These are the activations of a small neural network, seen along a few directions. Each row is one input.
In each table, some parts of the input vary, and every possible input appears once, in random order.
Descriptions start from the smaller parts, as in this example, which fits no table here: one of 3 separate values, together with either a single point or one of 11 places around a ring or (one of 4 places along a line, together with one of 8 places around a ring).
Shared parts are said once, and a part with two or three values counts as separate values.
In the rows, 128 means zero.

Other details of the inputs vary at random and push rows far along two fixed directions, the same in every table; ignore that.

Rows:
x1: [112 152 147 117 142 168 130 119 127 133 124 103 127]
x2: [117 163 145 106 147 154 124 112 131 135 142  93 123]
x3: [111 179 160 103 135 164 114 124 127 130 130  85 109]
x4: [108 197 169 100 155 186 111 111 122 130 129  82 116]
x5: [136  89  95 144 123  91 135 138 132 128 135 146 132]
x6: [130 113 118 128 133 131 142 123 139 139 140 119 129]
x7: [147  94 113 154 104  99 138 136 134 133 123 154 131]
x8: [141  97 101 141 120  94 134 132 131 129 137 149 140]
x9: [116 104 124 135 125 141 143 122 128 135 120 134 134]
x10: [136 108 126 136 113 136 141 128 137 142 125 125 121]
x11: [132 106 126 137 131 142 148 129 136 135 133 133 125]
x12: [119 157 143 106 144 156 130 122 135 132 137  92 118]
x13: [125 104 110 132 135 130 142 126 139 141 139 118 126]
x14: [126 107 123 132 124 145 145 132 132 132 120 130 132]
x15: [127 108 129 132 121 126 139 119 137 140 132 124 120]
x16: [137 107 115 133 124 105 142 131 135 127 139 138 134]
x17: [126 109 125 131 116 130 145 135 138 136 131 123 120]
x18: [131 108 127 133 130 139 146 123 133 135 137 136 128]
x19: [136 195 141 127 118  70  68 145  89  81 107 167 152]
x20: [145 231 157 119 122  61  36 149  82  68 101 167 138]
x21: [118 104 122 133 122 143 142 129 128 132 114 132 130]
x22: [113 155 136 109 150 155 121 112 131 139 143  91 120]
x23: [117 154 136 112 148 158 125 116 134 140 139  91 120]
x24: [113 185 158  98 153 162 117 113 129 130 141  82 117]
x25: [130 195 159 113 127 134  89 124 114 120 120 109 120]
x26: [134  89 112 149 115 105 138 133 126 126 118 163 140]
x27: [130 110 120 129 132 130 149 130 142 134 138 119 125]
x28: [131 107 123 132 126 143 146 130 134 134 125 132 129]
x29: [139 147 131 134 109  77 103 142 114 106 126 155 133]
x30: [138  96 119 142 120 119 139 134 131 128 125 153 125]
x31: [133 144 125 138 117  91 106 142 108 102 112 162 148]
x32: [119 132 124 114 141 151 130 122 136 139 137  98 119]
x33: [130  89 109 146 111 108 138 140 124 122 111 161 140]
x34: [120 155 143 106 142 157 129 124 135 130 136  91 116]
x35: [111 152 149 113 139 167 122 117 124 133 119 106 122]
x36: [133 107 125 133 129 143 146 131 135 133 130 134 125]
x37: [108 194 171  95 144 171 103 109 125 134 128  75 105]
x38: [116 107 126 132 125 139 141 120 126 135 122 134 135]
x39: [134  93 107 145 110 110 141 146 125 119 112 158 143]
x40: [130 113 120 128 132 130 145 124 139 137 140 120 129]
x41: [129 103 127 138 130 140 144 125 135 136 130 136 120]
x42: [147  96 115 151 105  98 136 132 132 134 126 154 133]
x43: [133 107 114 127 128 134 143 131 141 136 134 118 125]
x44: [117 157 150 114 144 167 128 114 127 134 131 105 124]
x45: [141 149 127 135 116  87  99 149 108  98 109 164 145]
x46: [145  95 102 140 118  97 138 142 136 126 130 148 135]
x47: [129 111 114 129 134 131 140 122 138 141 141 119 130]
x48: [125 114 129 132 119 128 143 129 136 136 135 123 122]
x49: [133 102 119 143 111 108 142 140 136 130 130 139 125]
x50: [132 108 116 127 127 133 146 132 141 135 134 119 125]
x51: [129 109 125 133 128 140 146 122 132 136 132 134 133]
x52: [138 191 144 132 120  70  63 146  93  82 103 167 142]
x53: [145 146 120 131 122  77 102 138 117 108 131 152 141]
x54: [144 212 134 117 127  56  48 150  93  79 118 152 138]
x55: [113 149 131 107 146 154 121 120 130 136 138  90 115]
x56: [119 151 151 114 141 167 122 119 127 132 127 108 112]
x57: [122 107 111 127 137 126 139 122 135 140 143 118 126]
x58: [119 153 135 109 143 159 122 120 133 137 136  91 119]
x59: [125 111 113 126 135 127 137 119 135 140 144 120 129]
x60: [139  89 113 147 114 103 138 130 127 127 124 165 137]
x61: [127 109 130 130 120 125 138 117 135 140 133 125 122]
x62: [124 109 125 133 127 141 145 123 129 135 128 133 137]
x63: [120 108 121 132 124 144 146 132 129 132 118 131 136]
x64: [144  92 109 146 112 109 141 144 131 122 119 159 136]
x65: [110 164 153 111 145 172 125 113 124 133 127  99 127]
x66: [118 132 122 117 142 132 126 117 129 136 144 110 125]
x67: [146 138 127 139 122  92 111 141 116 107 125 164 136]
x68: [105 142 144 119 139 167 131 116 125 135 119 107 125]
x69: [146 191 144 127 117  71  62 148  95  81 104 167 135]
x70: [132  91 107 150 113 108 144 142 126 122 115 159 145]
x71: [139  88 112 151 115 105 139 136 130 126 120 163 133]
x72: [123 103 124 133 123 143 141 128 131 133 117 132 128]
x73: [134 107 125 133 127 144 146 133 135 132 129 133 123]
x74: [144  95 103 140 117  96 141 143 136 124 130 148 135]
x75: [126 104 127 136 128 139 143 120 133 138 127 135 127]
x76: [130 109 118 131 132 131 147 128 141 137 137 119 127]
x77: [134 113 129 136 116 132 139 118 134 144 132 127 126]
x78: [118 150 149 112 131 154 122 117 133 136 127  95 110]
x79: [121 106 127 133 126 139 141 118 128 137 125 135 133]
x80: [130 107 111 128 130 133 141 128 138 140 136 119 128]
x81: [124 104 108 126 134 128 139 128 136 138 138 118 124]
x82: [122 128 141 124 138 152 134 113 129 137 135 123 120]
x83: [145 193 146 129 113  57  62 144 101  87 112 157 130]
x84: [112 176 164 108 151 172 113 108 123 132 133  99 112]
x85: [130 108 116 131 132 132 145 127 141 139 137 119 127]
Each input here is: one of 5 places along a line, together with either one of 3 separate values or one of 6 places along a line or (one of 2 separate values, together with one of 4 places along a line).
- Changing only the place on the line of 5 turns x35 into x79. The same change can be made to x46. Which row results? => x53
- Changing only the place on the line of 5 turns x80 into x58. The same change can be made to x17. Which row results? => x3
- Changing only the place on the line of 5 turns x9 into x68. The same change can be made to x42. Which row results? => x7
- Change only the choice among 3 separate values in x77. List by row number the other rows that result. => x29, x61
- Start at x34 and move only the place on the line of 5, one step at a time. The first step leads to x12. Which rows follow, in order? => x27, x24, x16
- Change only the choice among 3 separate values in x48. List by row number the other rows that result. => x15, x42

Rows:
x86: [117 106 128 123 133 161 156 110 148 158 146  95 114]
x87: [117 167 140 104 149 156 117 123 128 129 134  92 122]
x88: [148 151 138 143 106  70  87 144 100  91 103 188 142]
x89: [127 213 165 103 142 121  80 119 113 113 135 104 116]
x90: [130  76 121 149 117 149 171 129 138 142 122 147 137]
x91: [120 224 155  98 144 116  66 130 103 101 123 105 129]
x92: [154 166 118 135 120  47  76 154 102  84 121 177 147]
x93: [117 194 150 102 145 143  92 121 117 121 128  92 120]
x94: [140 106 113 150 110  92 120 153 115 105 104 178 140]
x95: [108 172 161 113 133 172 121 119 120 128 113 102 128]
x96: [142  97 110 138 117 108 144 140 142 132 135 135 123]
x97: [130  75 106 141 121 128 159 122 146 151 140 128 125]
x98: [147  99 100 144 116  89 130 147 131 119 126 155 135]
x99: [108 155 144 104 156 174 130 105 133 144 143  84 119]
x100: [122 101 128 122 138 170 165 113 154 159 150  94 111]
x101: [140 115 103 136 128  90 124 141 123 112 133 154 145]
x102: [137 112 124 151 104  98 128 139 116 115 109 172 148]
x103: [137 105  97 141 120  78 124 139 121 115 130 160 149]
x104: [138 112 103 138 127  83 124 137 122 114 133 158 147]
x105: [113 120 139 129 138 162 137 116 125 135 119 128 125]
x106: [135  76 105 138 122 131 162 133 150 145 137 125 123]
x107: [127  76  95 133 131 132 165 134 144 139 138 127 136]
x108: [130  59  96 145 122 130 167 122 147 154 139 133 129]
x109: [111  90 134 130 130 199 182 117 148 158 125 103 124]
x110: [134  96 103 139 122 102 136 132 130 131 133 146 138]
x111: [123 103 122 125 127 147 154 122 148 151 140 100 115]
x112: [143 117 116 137 110  86 123 142 131 122 130 140 126]
x113: [140  96 119 149  99  99 130 143 122 117 105 169 136]
x114: [109 208 165 108 140 144  77 127 100 103 105 116 126]
x115: [115 168 155 105 148 162 121 107 134 141 144  85 111]
x116: [146  97 121 150 105 102 132 142 121 116 111 177 136]
x117: [104 151 155 113 150 194 132 112 125 138 122 101 117]
x118: [113 213 148  96 149 127  80 127 107 105 127  98 132]
x119: [142  98 106 141 125 108 138 135 134 129 134 146 132]
x120: [124 124 127 123 141 146 136 114 135 142 139 112 123]
x121: [121 102 126 125 139 160 156 110 148 155 145 102 117]
x122: [114  91 127 123 134 176 172 105 156 170 150  85 108]
x123: [142 131 131 146 102  83 102 141 106 104 104 179 140]
x124: [119  88 123 124 141 181 173 110 156 164 149  92 113]
x125: [143  97 111 138 115 107 145 140 142 133 136 134 121]
x126: [124 225 160 100 139 115  65 129 107 102 124 103 122]
x127: [110 156 162 108 138 193 132 115 128 138 117  95 113]
x128: [135 114 130 147 114 113 133 133 120 119 114 164 144]
x129: [138 149 128 145 111  71  84 147  95  90 101 186 145]
x130: [126 171 151 110 141 145 114 120 130 131 142  97 112]
- Changing only one part turns x97 into x106. The same change can be made to x103. Which row results? => x107
- What is each input in this table made of? => one of 5 places around a ring, together with either one of 3 separate values or one of 6 places along a line
- Change only the choice among 3 separate values in x95. List by row number the other rows that result. => x113, x114
- List by row number the other rows that have the place on the ring of 5 in common with x104. => x88, x89, x99, x105, x115, x120, x121, x128
- Start at x130 and move only the place on the ring of 5, one step at a time. The first step leads to x89. Which rows follow, in order? => x122, x112, x125
